A small network was trained on invented records. Each row is its activation on one of them, seen along a few directions.
Records have a field called W. Each example row is followed by its value.
The largest differences between rows may come from other fields.
(in the rows, 500 means zero)
Random noise pushes rows far along 5 fixed directions. That doesn't count. These rows show it; they differ only by the noise:
[348 283 592 563 420 602 475 620 369 471 339 470 486 521 449 609 408 554
 600 562 320]
[560 597 456 440 575 377 588 249 566 513 608 490 397 428 407 281 560 494
 376 364 655]
[506 490 640 383 577 394 491 404 392 617 507 457 393 581 342 588 736 410
 430 534 670]
[468 548 343 508 547 414 609 236 529 388 534 479 386 364 412  90 319 660
 397 374 481]
[571 138 449 686 303 579 564 255 838 484 343 429 443 283 482 305 115 772
 498 258 174]
[447 683 395 536 514 600 606 596 537 349 686 610 593 462 626 423 482 391
 577 399 600]
[545 305 444 507 468 562 507 342 645 451 459 446 453 568 449 434 302 730
 522 536 416]

[615 772 372 375 676 344 581 246 545 531 762 543 405 561 441 290 665 453
 368 476 856] | w14
[505 506 553 461 524 508 507 549 488 519 553 520 565 603 549 726 667 389
 556 549 592] | w3
[588 319 680 552 392 579 444 572 574 674 403 495 537 481 565 790 552 459
 568 484 407] | w8
[290 361 571 641 329 604 517 734 376 441 417 547 618 459 599 695 517 347
 698 431 379] | w13
[538 401 497 477 495 394 497 290 546 567 477 425 390 433 372 410 496 527
 415 403 505] | w15
[464 532 563 598 540 633 448 768 380 448 344 504 526 385 574 493 253 690
 547 586 213] | w16
[720 678 564 400 646 487 423 547 504 575 539 527 440 499 464 566 589 572
 412 594 576] | w10
[656 569 516 457 576 293 570 160 662 675 589 460 363 392 381 295 653 454
 273 287 704] | w1
[753 515 665 471 520 365 502 379 657 740 496 442 431 307 404 542 667 408
 324 332 544] | w11
[348 432 530 523 517 676 373 826 312 400 409 486 560 756 558 753 385 570
 653 805 356] | w1
[340 410 504 618 393 563 490 575 364 445 351 506 504 390 518 452 381 471
 559 443 274] | w4
[686 409 462 439 492 495 522 310 741 520 566 469 518 580 516 486 513 627
 447 503 588] | w12
[667 738 424 341 741 361 499 294 528 526 594 471 397 501 396 228 455 736
 314 618 632] | w16
[543 549 632 407 559 501 440 615 426 599 514 518 541 654 512 748 691 433
 505 666 646] | w6
[625 110 647 443 436 411 437 229 690 701 383 350 432 664 384 703 631 556
 498 537 558] | w5
[641 598 567 349 644 401 451 471 438 580 527 441 435 579 378 540 626 544
 379 652 602] | w11
[353 601 407 363 657 344 491 374 220 445 535 475 423 679 374 309 570 559
 453 735 699] | w9
[436 616 400 491 545 451 494 471 332 445 449 507 453 398 456 303 375 599
 454 533 433] | w8
[693 278 584 550 348 619 437 464 877 612 469 480 584 559 583 768 494 488
 552 451 485] | w9
[531 321 461 587 371 524 579 314 727 477 481 494 522 398 536 432 416 519
 533 308 444] | w13
[749 812 474 354 647 571 512 550 706 510 789 598 627 699 663 693 683 416
 485 628 876] | w6
[324 509 434 365 623 333 425 321 140 427 391 417 327 678 284 291 480 669
 420 742 484] | w4
[468 450 577 519 439 521 484 584 415 492 398 511 510 394 486 562 492 459
 507 479 382] | w3
[549 667 567 382 655 484 474 618 340 526 571 520 501 587 460 631 654 494
 495 668 618] | w7
[331 543 398 486 555 466 557 510 335 380 535 482 473 562 464 342 468 528
 519 580 542] | w2
[434 418 413 618 385 675 527 649 564 409 546 546 616 456 627 559 352 434
 659 423 399] | w15
[704 459 434 564 475 693 514 576 781 437 572 541 615 509 646 601 290 694
 593 528 387] | w7
[491 403 386 588 454 553 499 413 580 397 381 498 416 380 460 256 171 749
 467 435 269] | w14
[662 319 719 475 486 673 310 727 531 625 338 461 515 640 495 922 464 644
 590 760 300] | w10
[496 334 580 462 463 540 428 604 427 529 378 443 532 647 470 724 532 523
 556 667 439] | w12
[747 244 584 484 416 458 475 253 848 712 495 388 447 525 430 626 557 508
 419 369 555] | w2
[567 391 428 468 473 389 565 168 701 499 490 410 429 499 424 304 442 636
 419 425 543] | w5

Which value of W does each new row have?
[632 552 375 384 601 514 434 372 606 449 624 497 453 715 472 464 399 691
 477 678 623] | w14
[564 646 480 383 584 527 447 588 448 462 577 545 541 644 525 554 584 515
 477 676 632] | w6
[386 430 361 482 506 499 522 417 386 349 423 463 474 534 458 320 268 764
 536 635 374] | w3
[501 268 537 645 297 757 448 711 678 469 394 535 669 547 655 738 347 501
 682 496 307] | w9
[455 285 515 443 498 503 409 452 404 509 395 401 416 655 370 592 434 637
 531 680 432] | w15
[399 313 596 521 437 440 445 552 297 566 290 417 461 451 396 557 480 517
 506 564 346] | w12
[623 412 515 404 507 518 433 423 624 587 527 470 529 740 476 677 595 500
 515 631 654] | w9
[468 329 501 554 428 631 415 646 552 485 443 488 556 638 556 667 398 568
 617 583 388] | w1
[380 455 537 629 404 536 479 614 395 485 394 512 459 331 507 457 403 468
 536 397 297] | w14
[482 471 424 517 523 542 490 483 566 455 525 496 557 658 568 557 450 563
 567 597 547] | w9
[575 320 599 473 473 549 390 526 578 596 418 444 469 655 442 707 495 575
 502 629 476] | w1
[367 371 695 589 418 483 482 598 334 622 333 487 429 388 411 629 598 388
 492 420 373] | w14
[232 618 508 519 534 513 516 742 115 411 386 535 526 460 499 437 467 476
 541 630 401] | w6
[357 349 634 646 363 477 537 578 347 565 283 441 492 256 487 483 476 432
 500 333 253] | w12
[589 145 408 384 480 369 470  62 693 570 456 342 411 770 337 446 508 671
 452 597 558] | w5
[385 405 569 596 372 450 585 500 528 555 480 501 562 413 543 566 644 261
 553 298 496] | w5
